These are the activations of a small neural network, seen along a few directions. Each row is one input.
In each table, some parts of the input vary, and every possible input appears once, in random order.
Descriptions start from the smaller parts, as in this example, which fits no table here: line(4) and (point or line(9) or (values(2) and ring(5))).
Shared parts are said once, and a part with two or three values counts as separate values.
(in the rows, 128 means zero)

Other details of the inputs shift rows strongly along two fixed directions, in all tables alike. That doesn't count.

Rows:
R1: [141 101 106 168 142 199 142 111 132 175 196 138]
R2: [116 137 141 106 109  77 130 137 138  92  80 131]
R3: [104 122 155 102 159  73 120 130 102 122  85  84]
R4: [149 107 125 149 162 171 115 125 134 118 163 124]
R5: [172 109  93 174 121 206 158 117 113 185 162 135]
R6: [115  85 122 112 197 112 114 105 119  68 116  67]
R7: [141 121 101 127 116 153 143 119 122 131 152 136]
R8: [153  99  97 173 121 203 155 109 125 186 183 142]
R9: [110  93 132 114 213 114 100 118 124  60 130  67]
R10: [143 104 108 164 156 200 161 113 126 166 205 137]
R11: [106 108 140  94 186 113  94 113 155  55 166 120]
R12: [113 108 143 121 158 105  80 130 163  68 127 120]
R13: [137 100 119 148 155 154 123  92 134 122 160 131]
R14: [152 126 138 140 100 137 143 130 111 176 109 139]
R15: [144 150 139 140 109 130 135 147 117 182 107 145]
R16: [152 138 129 150  97 139 133 142 117 154 108 127]
R17: [114 140 149 120  94  70  98 149 146  99  71 123]
R18: [135 172 132 139  73 107 148 173 112 178  85 152]
R19: [140 141 101 159 128 185 171 133 121 181 173 148]
R20: [142 115 143 138 139 144 128 121 123 152 144 130]
R21: [116  89 134 114 179 114 106 109 161  44 140 115]
R22: [132 115 111 155 176 169 117 103 140 125 181 135]
R23: [127 107 119 120 161 159 141 105 139 118 193 127]
R24: [141 130 109 156 122 181 173 125 115 184 176 144]
R25: [110 177 159 102  63  38 128 167 127 111  36 131]
R26: [119 157 172  91  78  42 111 139 125 134  30 127]
R27: [125 113 123 139 172 156 132 124 146 116 172 133]
R28: [114 148 152 107  71  44 105 152 139 123  34 136]
R29: [136 115 112 152 138 161 139 127 136 113 159 123]
R30: [112 170 142 112  61 113 141 153 104 187 100 163]
R31: [109 122 120 121 156 168 117 119 140 112 177 143]
R32: [115 111 146  88 137  93 111 115 137  79 126 126]
R33: [116 110 131  99 180 119 104 118 158  46 163 115]
R34: [113 161 150  91  96  64 106 158 128 105  83 137]
R35: [151 155 110 174  85 165 161 128  98 232 140 158]
R36: [129 133 125 121 116 142 141 126 118 156 158 141]
R37: [118 102 127  92 160 105 112 107 157  47 138 114]
R38: [121 180 127 125  41 114 141 164 104 169  80 155]
R39: [119  92 130 124 181 109  85  91 159  45 135 114]
R40: [141 111 113 148 155 169 117 105 142 103 160 103]
R41: [135 178 137 130  84 110 137 151 114 196  81 142]
R42: [122 156 120 128  93 147 129 151 116 150 128 156]
R43: [130 125 116 140 148 155 136 132 137 110 160 131]
R44: [ 98 116 154  85 130  97 101 119 140  75 116 136]
R45: [107 146 163  90 103  33 129 150  85 142  18  93]
R46: [119 115 135 132 158 107  87 108 151  58 128 111]
R47: [139 141 134 137 112 140 136 123 118 180 126 130]
R48: [161 135  94 172 130 204 146 124 118 183 170 130]
R49: [141 130  86 151  97 203 159 124 111 174 166 156]
R50: [112  98 147 105 163 107 121 108 151  63 138 119]
R51: [143 174 113 162  56 141 159 165 108 244 103 165]
R52: [137 118 112 157 164 162 108 112 139 110 167 131]
R53: [108 115 137  93 180 108 108 117 160  62 157 121]
R54: [137 136 120 115  93 127 161 128 118 158 127 143]
R55: [137 103 120 143 141 160 150 115 129 137 161 136]
R56: [114 106 134 102 160 111  95 114 151  38 151 109]
R57: [111 150 144 109 112  55 123 154  93 119  38  79]
R58: [137 168 117 122  63 109 157 153 115 157  98 137]
R59: [143 161 126 130  69 107 139 140 113 177  64 134]
R60: [105 136 146 105 158  75 120 143 104 125  78  90]
Each input here is: ring(6) and (point or line(9)).
Q: Which other rows does R14 become when the line(9) part takes its other values? List them by row number.
A: R8, R13, R26, R32, R44, R50, R54, R55
Q: A walk changes only the ring(6) part. It starts at R23 and steps to R54. List the rest of the walk in order.
A: R37, R58, R33, R53
Q: A walk changes only the line(9) part. It starts at R4 and steps to R48. List the rest of the walk in order.
A: R52, R12, R18, R43, R33, R34, R42
Q: Which other rows does R9 become when the ring(6) part takes its other values? List them by row number.
A: R3, R6, R45, R57, R60

Rows:
R61: [121 150 145 117 109  95  87 134 140 128  92 143]
R62: [128 117 126 115 125 108 139 132 146  93 115 124]
R63: [126 109 122 137 178 140 118 117 155 110 165 133]
R64: [124 140  94 133 127 178 160 129  95 178 154 134]
R65: [155 157 140 176  93 102 141 144  80 228  16  93]
R66: [125 111 125 142 158 157 115 131 144  84 163 126]
R67: [156 129  96 147  82 178 143 123 119 160 138 139]
R68: [124 134 133 116 147 134 139 139 121 114 151 116]
R69: [147 140  93 171  95 174 158 126 118 160 153 146]
R70: [133 118 144 147 141 139 112 133 138 120 144 142]
R71: [ 97 117 126 103 144 115 126 113 119  92 137 110]
R72: [139 117 132 139 161 168 142 124 124 151 183 126]
R73: [129 122 134  94 131 108 143 126 124  99 123 115]
R74: [153 130 107 178 101 172 152 115 123 180 154 155]
R75: [137 134 102 129 160 170 150 121 118 135 179 123]
R76: [119 153 129 112 116 111  92 136 141 101 103 131]
R77: [107 143 147 105 140  79  93 137 152  61  90 132]
R78: [133 123 107 131 151 158 151 112 123 120 181 115]
R79: [129 165 142 112 116  98 140 139 113 167 106 140]
R80: [107 122 126 115 140 147 137 136 108 130 145 117]
R81: [108 106 154  87 129  88 120 115 121 113  98 121]
R82: [146 133 142 133  81 107 137 131 127 150  84 153]
R83: [133 125 102 146 123 165 115 110 139 109 163 125]
R84: [122 133 121 132 104 135 151 121  99 187 132 137]
R85: [110 115 163 116 157  87 102 143 158  88 119 124]
R86: [140 143 129 124  70 103 142 143 122 131  77 145]
R87: [123 116 151 126 143 130  80 125 150 100 138 128]
R88: [128 117 121 135 149 169  99 128 144  93 166 119]
R89: [110 105 124 116 179 147 117 106 125 122 164 123]
R90: [125 150 118 133  91 104 149 147 132 140 106 134]
R91: [117 127 152 119 153  92  90 123 154  82 110 141]
R92: [126 111 149 109 126  82 124 126 154 103  96 131]
R93: [118 129 123 100  93 113 153 134  98 147 100 126]
R94: [144  88 124 132 144 158 103  97 149 102 158 127]
R95: [131 153 142 118 100  92 145 134 114 166 110 134]
R96: [110 113 144 117 152 136 124 126 115 137 145 125]
R97: [131 104 123 143 145 153  98  95 151 105 166 127]
R98: [118 156 126 119 119 100 132 152 139 123 100 136]
R99: [145 114 107 155 165 114 114 135  98 107  81  54]
R100: [132 144 130 144  93 103 145 139 134 166 110 145]
R101: [140 140 104 159 116 177 165 157 123 172 155 136]
R102: [129 123 155  96 128  91 134 119 130 120 107 123]
Q: The inputs of R79 and R75 match in every part but one. If R92 is changed in the same way as R79 into R75, which row does it become?
A: R62
Q: The inputs of R66 and R70 match in every part but one. If R101 is changed in the same way as R66 into R70, which row does it become?
A: R85
Q: What is each input in this table made of?
A: values(2) and (point or (line(4) and line(5)))
